Each row below holds a small network's activations on one input, seen along a few directions.
In each table, some parts of the input vary, and every possible input appears once, in random order.
A made-up example of a description, with smaller parts first: values(3) and (point or line(11) or (ring(5) and line(6))).
Shared parts are said once, and a part with two or three values counts as separate values.

Other details of the inputs shift rows strongly along two fixed directions, in all tables alike. That doesn't count.

Table:
R1: [ 14 -51  42 -18 -10  -5 -17  24  10 -12 -26  51  50   3   6]
R2: [ 14 -52  43 -28  -8 -23   0   8  16 -10  -6  39  21  15  -7]
R3: [ 17 -21  58   6 -19   1  12   7   7   8   7  36  21  -2   3]
R4: [ -5  27  29  49 -15  20  -9  42 -25  32   8  31  20   5   6]
R5: [-13  11   4   5 -11  -8  17 -11   7 -10 -12  11   2  13  -4]
R6: [ -8  39   1  91  17  53 -46  90 -57  71  32  -2  24 -55  31]
R7: [ 24 -39  49 -27 -19 -12  21 -20  32 -41 -25  22  41   6  -4]
R8: [ -3 -34  33  -9 -16 -26   1  10   3 -28 -35  63  31  27 -24]
R9: [  1   2 -65 -36   5 -14  -2 -55  12 -31 -16 -33 -26  17   2]
R10: [-14  38   0  81  -3  19 -38  67 -49  50  16  25  23 -38  -1]
R11: [ 13 -55  43 -30  -9 -28  -1   6  16 -10 -12  36  26  20  -9]
R12: [ 13 -36  55 -15 -18 -15  21 -11  15  -5  -8  21  27   7  -9]
R13: [  8  -3  43  15 -17   5 -25  41 -31 -15  -5  37  43   2 -22]
R14: [  6 -34  31 -25  -9 -18   3   4   6 -36 -31  47  26  39 -23]
R15: [-12  59 -77  44   6  26 -16 -21 -19  34  30 -59 -39 -15  30]
R16: [  2  23   5  61  -6  31 -49  61 -42  45  12  33  12   4  10]
R17: [-18  62 -63  52  37  51 -17  31 -28  75  58 -65 -66 -46  33]
R18: [  1   1 -54 -57  31 -10  21 -53  39 -16  12 -48 -62   8  13]
R19: [ 16 -12  39 -21 -29 -12  12 -14   6 -40 -23  26  24  28 -12]
R20: [ 17 -36  58 -21 -19 -17  24 -17  20 -14  -7  26  25   7  -7]
R21: [-21  37 -69 -56  34  -4  24 -55  23 -47  -8 -76 -47  13 -19]
R22: [ -1  -5 -28 -48  18  -7  31 -41  22 -24   2 -54 -42  -6  -4]
R23: [-20  45 -42  58  26  41 -21  39 -31  80  42 -59 -38 -36  29]
R24: [-12   2 -55 -24  13 -23   8 -49  21 -30 -22 -21 -30  17  -5]
R25: [-24  31 -65 -43  27 -18  27 -50  20 -40 -17 -58 -37   4 -22]
R26: [ -5  21 -73 -40  12 -14   6 -65   5 -46  -4 -64 -27  -3  -9]
R27: [  4 -25  30 -17 -31 -34  23 -28  18 -44 -32  36  28  15 -18]
R28: [ -4  10 -51 -29  31   2   7 -31  26  13  21 -50 -58  -2  19]
R29: [  7 -24  59  37 -14  12 -12  63 -30  38  16  35  35 -25  -6]
R30: [  5  19  21  46  -3  29  -4  30 -14  53  33  13  -6 -23  24]
Description of these inputs: values(3) and (point or line(4) or ring(5)).
Question: Changing only the values(3) part turns R20 into R29. The same change can be made to R27. Which row results?
Answer: R10
Question: Which other rows does R15 become when the ring(5) part takes its other values? List them by row number.
Answer: R4, R5, R19, R27
Question: Which other rows does R12 become when the line(4) part takes its other values? List them by row number.
Answer: R3, R20, R30

Table:
R31: [ -7   5  43  26  -8   5  15  45 -26  14   5  33  23 -19 -22]
R32: [ -3   1  20 -49   6  -5  23  -9   9 -50 -13 -21   5  17 -29]
R33: [ 14  -6  29  46 -12  18 -17  30  -9  59  31  25   8 -13  34]
R34: [-12 -10  12  14  14   3   1  31   3  43  22  19 -17 -10   2]
R35: [  8  12  22  19 -24   5  15  -6  -8  -5   2  -6  20 -11  -5]
R36: [  7  -4  29  23  15  31 -27  61 -18  49  28  20   0   3  12]
R37: [-21  36 -56  33  25  18  -1  -9   2  68  40 -55 -68 -29  34]
R38: [  8 -34 -41 -66   3 -34  -1 -51  17 -70 -37   1   5  11 -19]
R39: [-23  16 -55 -20  19 -22  10 -31  18 -21 -18 -17 -39  21 -13]
R40: [ 13 -17  -8 -51 -12 -18  11 -57  31 -64 -37   4   8  44  -3]
R41: [ -18   40 -111   22   55   37  -28   -2   -9   68   43 -104  -72  -49
   49]
R42: [  2 -16  75  49 -34  -6   6  45 -34  12   4  68  48 -22 -19]
R43: [ 26 -28  43 -18  -8   6   7  -5  21  -6   0  20  14  14  20]
R44: [-25  32 -57  17   9 -12  -3 -29   5  12  -4 -21 -32   9   3]
R45: [  6  -7  30  24  -8   1 -21  40 -30  -6   0   5  59 -42 -15]
R46: [  0  -6  30  18  -9   5 -35  59 -26   2 -10  50  31  27 -14]
R47: [ 16   6   8 -42 -10   3  26 -45  23 -52 -20 -28   0  10  -6]
R48: [ 10 -19 -11 -45 -20 -36  19 -65  29 -53 -35   8   6  38 -10]
Question: Changing only one part turns R35 into R33. The same change can be made to R42. Which row results?
Answer: R37
Question: Describe the family of inputs behind these rows.
Answer: values(3) and (point or ring(5))
Question: Which other rows does R46 become when the ring(5) part takes its other values? List them by row number.
Answer: R39, R40, R44, R48

Table:
R49: [  6 -44  56 -26  -9 -17   4  18  18 -10 -17  51  21  27 -18]
R50: [ 15 -25  22  21  -5   9 -27  26  -6  36  12  31  19   4  18]
R51: [-10   8 -19 -10   3  -9  33 -37  21  -2   5 -30 -34  -1   5]
R52: [  7 -37  41 -20 -17 -19   7   9  -3 -49 -33  30  56   1 -29]
R53: [ 12 -41  31 -23 -21 -25  -8  11  -3 -34 -24  64  31  28 -27]
R54: [ -8  31 -16   8  -9  -5   4 -21  -4 -14  -5  -8  -2  11  -8]
R55: [-11  33 -38  -6   1  -6  12 -41  15 -25 -19 -26  -7   9   1]
R56: [ -4  13 -23   5  -2   3  17 -34   9  13   9 -28 -29 -11  18]
R57: [ 11   9   1 -12  -6  12  19 -25  17  -5   4 -24 -16  13  15]
R58: [ -4  -9  -7 -28  15 -12  27 -16  15  -7   8 -25 -18 -20  -6]
R59: [ 30 -57  74 -24 -22 -12   4  14   6 -29 -11  44  51 -12 -14]
R60: [  7  32  21  92 -13  47 -33  60 -40  84  39  23  13 -29  39]
R61: [ -3  -8 -17  -9   2 -10 -13  -1   3 -19 -20  22   3  16  -4]
R62: [-17  49  -6  58  13  40  -4  34 -15  63  33 -17 -30 -10  19]
R63: [ -8  28 -18   7  -7  -5   5 -22   2 -16 -11 -10   2   9  -3]
R64: [  5 -15  -9 -28   9  -9  17 -27  16 -10   7 -28 -14 -24   0]
R65: [-16  66 -18  86  -6  35 -34  46 -49  60  34   1  -5 -13  11]
R66: [  2  -4   0 -23  -4 -12   4  -4 -12 -35 -12 -11   9  -1 -29]
R67: [ -9   8 -27 -19  10  -3   5 -14  -4 -27 -14 -37  -1  -8 -13]
R68: [ 13 -47  38   3 -12 -19  -9  14   2  12  -2  46  25   5   1]
R69: [  1  -3 -31 -36  21   5  -2 -25  22   5   8 -38 -37  19  23]
R70: [ -4  -7 -18  -5   6 -10 -14  -2   5 -18 -25  19   7  14   0]
R71: [  6 -16  79  34  -5  18  -8  76 -27  33  15  56  43 -21 -10]
R72: [-11  23 -42 -13  15   1   2 -17  -8 -18  -2 -50 -19  -9 -12]
R73: [-11   2 -39  -9  21  -9   5 -18  19  22  10 -30 -42   3  12]
R74: [-13  28 -49  20  15  12 -28  13 -16  18   7  -2 -25   5   8]
R75: [ 16 -15  15 -43   9   0  17 -16  18 -27   4 -24  -3  -5   1]
Question: Changing only one part turns R70 into R55. The same change can be made to R73. Which row results?
Answer: R51
Question: Describe the family of inputs behind these rows.
Answer: values(3) and (line(4) or ring(5))
Question: Which other rows does R69 become when the values(3) part takes its other values? List them by row number.
Answer: R57, R75
